A small network was trained on invented records. Each row is its activation on one of them, seen along a few directions.
After each row come some of the record's fields: F, Y, G, H, C, P, B.
A field that a record lacks is left out.
The largest differences between rows may come from other fields.
In the rows, zero is written as 500.
Strong random noise was added to every row along 8 fixed directions; ignore it. To show where, here is one row again and again, with new noise each time:
[304 500 417 515 378 445 452 395 576 586 590 631 556 743 551 636 366 253
 630 435 703 219 251  96 400]
[685 553 722 564 455 447 367 450 581 537 528 354 543 180 555 408 636 440
 554 476 379 564 337 412 540]
[568 598 210 464 484 680 664 507 296 457 485 824 522 423 446 551 805 596
 365 478 469 508 368 361 678]
[271 452 647 618 536 428 491 482 570 698 742 374 504 682 579 421 526 436
 378 496 527 447 463 429 493]
[423 426 418 628 432 356 574 295 754 267 595 422 414 550 251 475 341 396
 433 461 526 347 586 360 369]
[584 519 490 486 657 329 380 591 497 517 702 618 476 355 739 478 741 310
 476 603 444 714 578 452 492]
[472 400 352 418 323 450 546 430 572 518 487 571 444 673 517 536 265 436
 546 549 677 331 339 270 525]
[659 498 631 482 396 427 412 431 524 532 494 497 559 320 641 445 587 453
 568 431 513 540 305 367 536]
[589 529 491 464 433 591 525 499 402 601 479 563 535 395 563 467 652 547
 472 495 485 521 307 401 640]
[709 654 428 747 470 435 611 532 641 295 765 510 388 189 303 373 732 766
 130 562 196 494 410 416 792]

[194 368 418 460 549 629 708 450 364 489 421 546 522 792 468 425 563 701
 313 332 589 562 730 792 476]
(F f1; Y y2; G g2; H h2; C c1; P p2; B b4)
[324 559 597 588 495 493 468 400 534 585 463 513 599 588 489 545 544 528
 530 301 536 401 408 414 427]
(B b3)
[143 464 292 582 601 430 559 533 601 380 628 640 497 725 449 537 339 529
 477 390 574 391 604 466 342]
(F f2; Y y1; G g2; H h1; C c1; P p2; B b3)
[334 380 257 404 543 564 703 444 422 414 463 668 441 783 388 474 465 567
 439 402 650 518 711 552 395]
(F f1; Y y1; G g1; H h1; C c1; P p2; B b5)
[632 403 348 534 431 549 613 340 591 299 528 497 436 568 255 510 355 434
 425 528 448 343 429 411 550]
(F f1; Y y1; G g1; H h1; C c1; P p2; B b3)
[482 590 551 616 566 521 476 545 520 465 604 593 575 385 528 481 638 586
 471 370 428 493 348 456 612]
(F f1; Y y1; G g2; H h1; C c1; P p2; B b3)
[477 576 583 709 727 415 440 496 534 471 739 508 551 425 557 495 636 391
 429 557 356 559 487 490 473]
(B b3)
[643 364 423 440 323 405 642 394 416 400 486 698 608 596 664 435 542 679
 271 290 674 575 423 528 602]
(F f2; Y y1; G g2; H h2; C c1; P p1; B b5)
[621 538 352 330 367 670 546 483 415 470 242 511 404 413 272 570 430 504
 585 623 550 436 473 491 495]
(B b4)
[499 574 461 472 432 320 395 554 709 379 630 587 379 541 525 599 368 375
 551 609 492 380 534 327 447]
(Y y2; G g1; H h1; C c2; P p1; B b4)
[467 350 508 452 454 641 582 398 355 575 347 450 533 695 494 473 364 489
 526 468 605 397 365 496 498]
(F f1; B b3)
[383 528 334 630 519 386 564 334 501 229 640 766 654 628 520 583 571 493
 472 213 608 402 495 333 422]
(F f2; B b2)
[414 406 738 504 738 206 310 577 502 599 707 498 540 420 908 440 617 331
 654 440 529 824 689 631 296]
(Y y1; G g2; H h1; C c1; P p2; B b1)
[547 524 556 504 316 701 514 442 449 738 451 379 593 539 362 555 374 468
 504 542 501 281 143 325 647]
(Y y1; G g2; H h1; C c1; P p2; B b1)
[349 531 567 426 476 724 612 662 228 786 412 527 548 640 532 475 648 766
 372 458 537 443 422 553 682]
(F f1; B b1)
[454 471 489 456 416 427 585 682 629 506 585 506 365 611 581 395 356 913
 310 582 500 521 595 621 691]
(Y y1; G g1; H h1; C c1; P p1; B b2)
[381 276 684 478 501 409 640 394 461 653 570 333 514 773 564 397 477 454
 372 421 618 602 681 711 455]
(Y y1; G g1; H h1; C c1; P p2; B b1)
[340 395 318 526 522 471 720 491 528 309 498 493 333 697 294 441 443 683
 187 497 522 509 782 639 512]
(F f1; B b4)
[221 543 523 515 884 635 497 646 284 708 562 520 597 593 618 486 734 391
 466 550 424 698 681 691 480]
(F f1; B b3)
[413 548 487 515 476 812 583 419 454 457 214 360 557 397 200 516 475 591
 683 470 438 418 524 548 413]
(Y y2; G g1; H h1; C c1; P p2; B b2)
[604 473 755 566 380 303 452 529 549 577 689 392 433 580 697 368 455 616
 314 448 510 539 409 514 557]
(F f1; B b4)
[718 517 288 384 454 638 505 664 398 571 444 501 369 397 440 485 463 610
 441 835 319 515 345 469 778]
(F f1; B b4)
[742 562 460 490 386 500 381 701 589 626 518 365 392 406 540 524 224 446
 603 819 417 479 299 404 714]
(F f2; Y y1; G g1; H h1; C c2; P p2; B b5)
[899 577 455 436 224 499 522 391 579 184 241 506 490 129 219 488 398 714
 519 403 435 491 486 475 549]
(F f2; B b1)
[499 392 593 608 295 258 613 411 712 360 732 332 415 698 491 361 171 793
 229 472 563 426 504 525 614]
(F f2; B b2)
[511 624 367 480 441 628 627 578 465 540 460 565 430 503 265 503 542 690
 397 561 450 374 511 505 602]
(B b1)
[462 639 613 491 539 768 461 451 415 574 337 294 552 272 219 539 685 469
 570 530 394 502 535 551 410]
(B b4)
[285 465 521 666 718 525 563 286 588 295 522 334 565 504 210 522 579 370
 519 356 444 514 878 627 202]
(B b2)
[446 539 681 696 385 336 468 442 733 460 741 329 442 531 339 425 363 590
 315 536 440 307 407 411 512]
(B b4)
[526 529 460 459 584 738 567 599 353 657 419 412 508 437 509 388 486 639
 467 674 399 570 391 673 720]
(F f2; B b3)
[324 629 476 653 307 636 616 316 358 530 606 704 681 771 407 516 730 702
 294 150 568 225 133 216 571]
(F f1; B b4)
[148 417 669 602 541 644 612 437 352 856 581 392 600 811 512 523 538 434
 404 374 595 406 505 513 445]
(Y y1; G g1; H h1; C c2; P p1; B b1)
[758 554 440 360 278 483 497 402 414 404 347 800 585 414 658 553 630 461
 536 423 646 514 354 343 506]
(Y y2; G g1; H h1; C c1; P p1; B b4)
[686 607 638 561 465 364 311 545 572 480 523 585 527 239 678 556 584 386
 670 479 427 521 426 341 491]
(Y y2; G g1; H h1; C c2; P p1; B b1)
[450 492 447 403 575 386 431 458 570 463 517 490 492 479 509 612 524 170
 638 537 513 572 647 440 274]
(Y y1; G g2; H h2; C c1; P p2; B b4)
[676 513 512 413 458 348 358 452 540 352 375 550 474 301 624 535 563 395
 643 443 519 650 504 474 412]
(B b4)
[534 507 582 500 464 787 603 345 453 517 342 318 524 457 145 462 578 500
 432 415 392 395 450 551 510]
(F f1; Y y1; G g1; H h1; C c1; P p1; B b3)
[562 310 689 475 686 421 406 547 508 674 483 217 447 452 735 363 359 475
 560 678 433 759 616 798 542]
(B b3)
[693 396 612 386 403 368 305 409 567 527 412 434 576 508 730 478 336 263
 770 492 614 553 377 360 399]
(F f1; Y y1; G g1; H h1; C c1; P p2; B b5)
[303 377 676 441 398 534 532 493 518 593 342 392 539 671 524 408 314 648
 564 359 642 439 587 594 405]
(F f1; Y y2; G g1; H h1; C c1; P p2; B b1)
[466 688 368 595 419 662 540 586 387 543 550 660 547 465 434 557 632 638
 433 485 483 312 184 328 731]
(F f1; B b4)
[505 320 705 256 518 504 625 370 275 553 292 504 575 578 669 350 711 640
 502 202 619 791 710 833 410]
(Y y1; G g1; H h1; C c1; P p2; B b1)
[458 432 597 462 465 242 426 522 652 483 552 476 474 589 611 431 343 454
 565 466 643 467 604 518 396]
(F f1; B b1)
[510 627 403 546 408 526 577 637 617 526 591 421 349 467 241 471 435 803
 306 663 373 337 516 473 698]
(B b1)
[234 527 559 621 467 515 562 473 595 607 632 321 459 699 254 483 423 617
 351 501 485 293 584 498 487]
(B b1)

Here are new rows. What are their fields?
[517 446 740 483 320 406 405 597 583 771 596 294 495 590 632 431 272 701
 480 615 549 385 300 459 673]
(B b1)
[643 528 772 488 473 482 367 551 496 664 432 267 494 260 546 389 503 558
 591 560 374 574 446 629 559]
(B b1)
[410 605 462 517 446 526 333 443 566 520 424 527 572 451 425 683 490 323
 686 469 492 359 352 247 413]
(B b4)
[625 545 172 363 406 699 560 468 435 349 219 575 416 394 128 674 380 424
 696 634 511 358 541 425 471]
(B b1)
[425 535 515 627 688 322 389 479 689 408 677 409 433 503 443 522 561 257
 513 511 491 550 774 538 254]
(B b5)
[400 503 287 409 668 345 380 617 574 525 564 629 377 606 597 635 322 217
 647 784 518 513 612 396 407]
(B b3)
[382 376 755 500 646 719 639 354 277 613 407 254 619 521 465 358 689 615
 438 376 506 695 693 850 414]
(B b2)
[664 500 520 362 270 423 456 477 522 465 407 513 457 515 511 521 286 512
 527 502 653 467 436 438 487]
(F f2; B b4)
[289 585 288 322 472 862 633 623 247 798 334 747 528 729 368 665 551 510
 597 549 643 335 357 327 555]
(Y y1; G g1; H h1; C c1; P p2; B b1)
[603 674 736 587 557 583 407 681 269 712 612 538 671 257 711 427 913 719
 353 440 289 632 286 554 814]
(F f1; B b1)
[484 509 544 533 558 422 475 482 549 539 521 518 552 542 586 490 478 502
 518 476 530 500 450 481 470]
(B b3)
[583 350 419 268 544 539 420 380 414 439 211 474 505 519 429 583 328 139
 787 557 595 528 701 531 223]
(F f1; B b1)
[393 498 602 444 537 607 395 426 558 536 333 382 528 412 424 573 404 321
 829 408 548 447 540 423 295]
(Y y1; G g1; H h1; C c1; P p1; B b2)
[533 567 717 660 463 635 551 406 526 592 456 203 480 403 301 413 436 614
 430 528 339 400 333 556 618]
(B b3)
[544 714 374 630 484 661 596 543 430 541 687 628 463 494 360 601 698 398
 327 641 341 328 353 275 667]
(Y y2; G g1; H h1; C c1; P p1; B b4)
[625 462 410 552 436 485 547 326 546 218 402 573 523 478 351 519 381 478
 529 391 529 364 398 356 425]
(F f1; B b3)
[560 455 416 480 429 393 430 598 716 485 510 386 355 460 488 520 139 512
 653 657 501 406 389 361 536]
(Y y1; G g2; H h1; C c1; P p2; B b5)
[353 543 470 574 661 303 419 671 579 643 752 498 412 605 661 525 441 379
 497 641 431 473 616 461 486]
(B b1)
[515 491 373 445 511 623 525 446 456 504 367 539 527 558 441 590 467 454
 601 482 616 456 482 472 450]
(B b5)
[336 426 570 673 569 718 663 231 484 410 295 256 584 477 118 439 479 606
 466 343 365 462 578 695 428]
(B b3)
[521 775 744 770 436 598 421 443 513 576 633 434 600 312 359 499 766 503
 439 357 346 309 181 327 545]
(B b4)
[234 547 360 540 673 383 531 676 434 585 790 620 358 783 633 569 602 434
 330 635 537 536 662 511 486]
(B b4)
